Each row below holds a small network's activations on one input, seen along a few directions.
In each table, some parts of the input vary, and every possible input appears once, in random order.
A made-up example of a description, with smaller parts first: one of 8 places around a ring, together with either a single point or (one of 2 separate values, together with one of 4 places along a line) or one of 11 places around a ring.
Shared parts are said once, and a part with two or three values counts as separate values.
In the rows, zero is written as 128.

Other details of the inputs shift rows strongly along two fixed directions, in all tables alike. That doesn't count.

Rows:
R1: [132 125 119 136 115 135 125 133 134 131 126 122]
R2: [123 136 138 122 143 114 126 127 120 116 134 139]
R3: [129 125 130 126 120 133 130 129 130 141 116 130]
R4: [129 126 118 131 127 134 129 129 138 134 119 120]
R5: [132 124 127 131 122 139 129 128 132 135 125 119]
R6: [131 134 137 123 134 116 124 133 120 110 140 137]
R7: [107 140 135 124 120 117 123 137 117 125 136 127]
R8: [130 124 119 139 115 137 127 130 130 133 128 123]
R9: [122 124 125 132 126 133 132 123 133 141 118 126]
R10: [129 127 116 135 117 135 129 130 131 134 124 122]
R11: [128 122 121 138 123 138 130 126 133 135 126 123]
R12: [136 130 139 125 157 115 124 124 127 107 137 140]
R13: [135 125 124 133 114 138 127 132 129 132 127 119]
R14: [114 136 142 125 138 118 127 125 118 121 139 131]
R15: [ 86 134 113  91 133 110 133 114 133 130 136 106]
R16: [133 126 133 124 120 133 131 128 128 140 116 129]
R17: [130 127 125 128 112 133 127 135 129 138 121 126]
R18: [130 123 129 130 120 135 131 126 126 142 120 131]
R19: [119 140 125 128 131 115 119 136 126 112 138 127]
R20: [123 125 122 130 127 138 133 128 133 137 120 117]
R21: [125 124 126 130 124 140 135 127 131 137 124 119]
R22: [131 124 122 128 130 137 131 129 137 132 120 119]
R23: [129 124 127 134 122 140 131 125 127 136 128 120]
R24: [134 126 119 132 118 132 129 129 130 136 121 130]
R25: [130 125 123 127 132 131 131 124 138 139 112 126]
R26: [131 136 134 123 138 113 121 133 123 108 138 138]
R27: [132 136 135 124 145 109 122 127 125 112 133 144]
R28: [127 125 126 131 120 132 131 125 130 140 117 132]
R29: [235  85 127 161 164 149 128 103 135 101 150 165]
R30: [122 135 142 124 141 117 124 126 123 117 137 132]
R31: [135 126 141 130 150 120 129 120 122 113 141 141]
R32: [131 125 122 134 114 133 128 130 128 136 123 130]
R33: [134 129 119 127 118 129 128 132 133 135 117 129]
R34: [120 134 139 125 141 116 123 127 125 118 136 133]
R35: [130 126 123 129 124 130 133 125 131 141 114 131]
R36: [133 123 131 126 124 135 136 125 127 138 119 131]
R37: [121 135 130 129 134 120 123 133 122 113 141 127]
R38: [128 123 130 124 128 136 135 125 135 139 115 125]
R39: [120 137 133 124 132 116 125 133 120 116 137 133]
R40: [119 136 131 129 126 120 120 137 123 116 141 124]
R41: [124 124 127 126 131 136 136 124 133 140 116 124]
R42: [125 134 136 126 137 112 122 129 125 117 132 140]
R43: [132 126 127 122 127 131 132 129 134 137 112 129]
R44: [128 121 129 132 126 138 132 122 129 142 122 127]
R45: [132 124 133 128 120 136 133 125 123 140 120 130]
R46: [130 125 125 134 113 140 130 130 125 135 129 119]
R47: [134 127 128 127 112 135 128 133 126 136 122 125]
R48: [133 131 137 127 134 119 126 129 117 111 143 139]
R49: [125 126 122 134 112 139 128 132 127 137 127 120]
R50: [128 123 125 135 122 140 130 126 129 137 127 122]
R51: [120 134 134 129 137 120 121 131 125 116 141 128]
R52: [122 134 133 129 131 122 126 132 120 114 143 127]
R53: [130 125 123 128 116 138 131 133 132 132 124 118]
R54: [136 124 119 130 122 138 128 132 135 129 122 120]
R55: [130 123 121 135 125 136 128 128 136 133 124 122]
R56: [ 92 136 113  88 135 109 131 119 135 128 136 107]
R57: [132 122 123 132 133 133 134 121 134 138 118 129]
R58: [123 133 136 128 144 114 122 126 128 116 134 136]
R59: [109 141 138 122 120 117 124 136 114 122 137 126]
R60: [133 132 142 122 144 114 126 127 121 111 137 143]
R61: [130 128 122 130 113 131 126 134 132 136 120 128]
R62: [123 134 128 132 143 118 123 126 125 114 141 131]
Each input here is: one of 2 separate values, together with either a single point or (one of 5 places around a ring, together with one of 6 places around a ring).
Changing only the choice among 2 separate values turns R26 into R39. The same change can be made to R4. Which row results?
> R62
Changing only the choice among 2 separate values turns R46 into R13. The same change can be made to R10. Which row results?
> R19
Change only the place on the ring of 5 in R42. List by row number the other rows that result.
> R1, R55, R58, R61
Change only the place on the ring of 6 in R43. List by row number the other rows that result.
> R3, R16, R27, R42, R60
Change only the choice among 2 separate values in R42. List by row number the other rows that result.
> R28
Change only the choice among 2 separate values in R37. List by row number the other rows that result.
> R54

Rows:
R63: [238  70 113 192 125 189 146  95 133 166  91 178]
R64: [ 30 169 165 133 100 118 114 159 110 126 140  95]
R65: [ 57 161 120 114  99 115 112 160 112 113 160  77]
R66: [ 69 176 135 136 119  98 100 163 130 118 109 118]
R67: [100 149 127  79 128  86 121 126 131 143 112 136]
R68: [ 83 136 129  78 120 109 134  98 123 145 137  97]
R69: [201 130 150 162 134 111 101 145  95  70 174 180]
R70: [241  65 145 163 146 199 162  94 139 163 103 149]
R71: [ 56 159 134  93 168 100 135 133 151 113 117  97]
R72: [145 120  82 142  43 176 136 161 160 195  57  90]
R73: [ 52 174 163 141  99 103 110 168 107 121 116 128]
R74: [144 123 143 157 170 116  99 129 120  71 193 138]
R75: [ 63 148 113  88 111 112 132 130 108 112 156  88]
R76: [ 70 156 145  93 105 116 134 139  92 115 155 117]
R77: [235  55  81 118 137 166 145  79 172 162 103 142]
R78: [200 121 124 123 173  87 112 125 118  59 168 189]
R79: [ 23 155 127 119 145 107 133 123 117 133 153  91]
R80: [169 129 136 162 195  87 112 110 118  77 156 184]
R81: [128 113 106 147  28 203 147 151 133 203  88  78]
R82: [153 113 163 128 213 111 126 106 118  71 172 142]
R83: [172 132 124 161 189 104 100 123 140  53 178 161]
R84: [180 118 112 115 174  93 120 109 129  55 184 153]
R85: [130  93 113  99  65 184 162 107 143 222  73 101]
R86: [235  63 117 191 134 208 151  86 129 170 124 156]
R87: [207 127 155 141 220  94 115 114 130  64 143 194]
R88: [ 61 163 182 108 144 102 130 156 112 125 103 141]
R89: [ 89 147 151  86 114  95 127 134 111 146 112 150]
R90: [ 68 168 108 114 107  98 108 164 137 106 144  84]
R91: [112  98  74 141 100 180 158 113 183 209  61  77]
R92: [131 108 103 115  35 174 159 143 138 211  60 110]
Describe the family of inputs behind these rows.
> one of 5 places around a ring, together with one of 6 places around a ring
Changing only the place on the ring of 5 turns R72 into R81. The same change can be made to R87. Which row results?
> R70
Change only the place on the ring of 6 in R79. List by row number the other rows that result.
> R65, R68, R74, R75, R82
A walk changes only the place on the ring of 5. It starts at R67 and steps to R89. List the rest of the walk in order.
> R85, R68, R77
Change only the place on the ring of 5 in R84. List by row number the other rows that result.
> R75, R76, R78, R92
